These are the activations of a small neural network, seen along a few directions. Each row is one input.
In each table, some parts of the input vary, and every possible input appears once, in random order.
A made-up example of a description, with smaller parts first: values(2) and (point or line(11) or (line(4) and ring(8))).
Shared parts are said once, and a part with two or three values counts as separate values.
In the rows, zero is written as 128.

Other details of the inputs shift rows strongly along two fixed directions, in all tables alike. That doesn't count.

Rows:
row 1: [156  85 111 177 122 122  97 145 110 128 136 176]
row 2: [175  89 131 150 142  77 121 137 141 124 100 189]
row 3: [118 157 148 116  87 124 176  93 159 102 143 134]
row 4: [166  96 125 176 136 117 120 166 103 123 123 169]
row 5: [163  72 113 158 128  97 100 131 147 110 115 159]
row 6: [111 159 168 128 102 129 184  98 116  86 141 143]
row 7: [164  91  99 165 116 107 107 129 150 132 132 166]
row 8: [ 25 152  80  71 152 242 143 156 130 166 145  38]
row 9: [135 208 182 108  80  97 111  86 125 126 147 126]
row 10: [118  92  66 139 203 178 119 198 101 170 109  94]
row 11: [159 102  69 118 197 140  68 201 101 205 103  34]
row 12: [120 207 189 108  91 108 118 103 117 133 159 122]
row 13: [118  74  37 129 176 183 102 159 154 181 105  70]
row 14: [195 133 151 167 159  77  81 166  91 166 114 145]
row 15: [174 102 111 169 110  97 111 153 147 125 131 173]
row 16: [ 84 151 175 102 103 130 153  99 123  95 134 159]
row 17: [108 167 170 119 100 133 180 109 110  98 157 161]
row 18: [154  67 127 168 131 116  82 146 110 104 127 171]
row 19: [171  90 106 165 139 100 137 120 140 126 113 156]
row 20: [117 164 147 110 110 117 194  95 147 104 141 140]
row 21: [152  85 138 153 160 107 111 156 103 127 103 181]
row 22: [110 167 142 108  82 125 165 104 158 110 162 151]
row 23: [197 135 156 171 167  66 101 155  89 152 109 146]
row 24: [ 25 113  86  70 149 235 116 126 137 133 126  29]
row 25: [ 61 190 116  72 152 190 102 141 126 187 134  17]
row 26: [ 99  83  45 138 178 204  84 209 117 177 111  70]
row 27: [207 120 137 152 159  60 109 157  89 146 110 119]
row 28: [108  78  55 107 206 168 110 170 151 175  78  74]
row 29: [142 192 180  96  75  87 130 101 115 117 163 111]
row 30: [164  84 117 184 123 110 106 143 104 123 128 185]
row 31: [ 91 169 154 114  92 150 158 119 119 106 170 150]
row 32: [ 46 112 106  77 150 218 131 113 132 124 124  47]
row 33: [152  88 139 154 169 101 126 149 101 120  97 175]
row 34: [106 128 150 103 102 129 158  71 162  88 134 121]
row 35: [ 61 153  80  77 133 196 151 137 165 156 141  63]
row 36: [208 118 130 154 136  59  77 174  91 155 122 131]
row 37: [128 201 174 103 121 106 146  81 119 127 122  95]
row 38: [100 150 154  94  92 116 150  88 166 104 136 153]
row 39: [104 129 176 118 112 127 168  73 117  67 132 139]
row 40: [201 135 132 167 141  70  58 159 102 164 106 146]
row 41: [159  99 120 177 120 119 100 172 109 123 136 175]
row 42: [101 131 145 105  86 131 140  76 168  88 146 128]
row 43: [217 134 149 171 144  57  75 147  97 155 103 159]
row 44: [122 165 151 110  94 117 184  97 150 106 149 153]
row 45: [112  67  51 140 184 197  94 173 112 178 107  85]
row 46: [168  74 120 155 148  95 124 120 141 106 104 150]
row 47: [ 73 144  89  86 141 188 167 120 163 141 121  50]
row 48: [115 147 140 123  76 119 163  72 162 101 149 147]
row 49: [ 99 144 149 122 110 145 179  77 119  98 140 130]
row 50: [ 85 151 173 100  97 134 144 100 126  96 142 162]
row 51: [112 160 144 118  77 123 166  97 162 101 148 137]
row 52: [100 150 155  96  97 113 158  87 164 103 128 150]
Each input here is: line(4) and (values(3) or (values(2) and ring(5))).
The inputs of row 36 and row 27 match in every part but the line(4) part. If row 48 is changed in the same way as row 36 into row 27, which row does it become? -> row 19
The inputs of row 14 and row 23 match in every part but the line(4) part. If row 43 is changed in the same way as row 14 into row 23, which row does it become? -> row 37
Which other rows agree with row 42 in the line(4) part? List them by row number. -> row 1, row 7, row 9, row 12, row 15, row 18, row 22, row 29, row 31, row 38, row 41, row 50
Which other rows does row 25 become when the values(3) part takes its other values? List them by row number. -> row 36, row 40
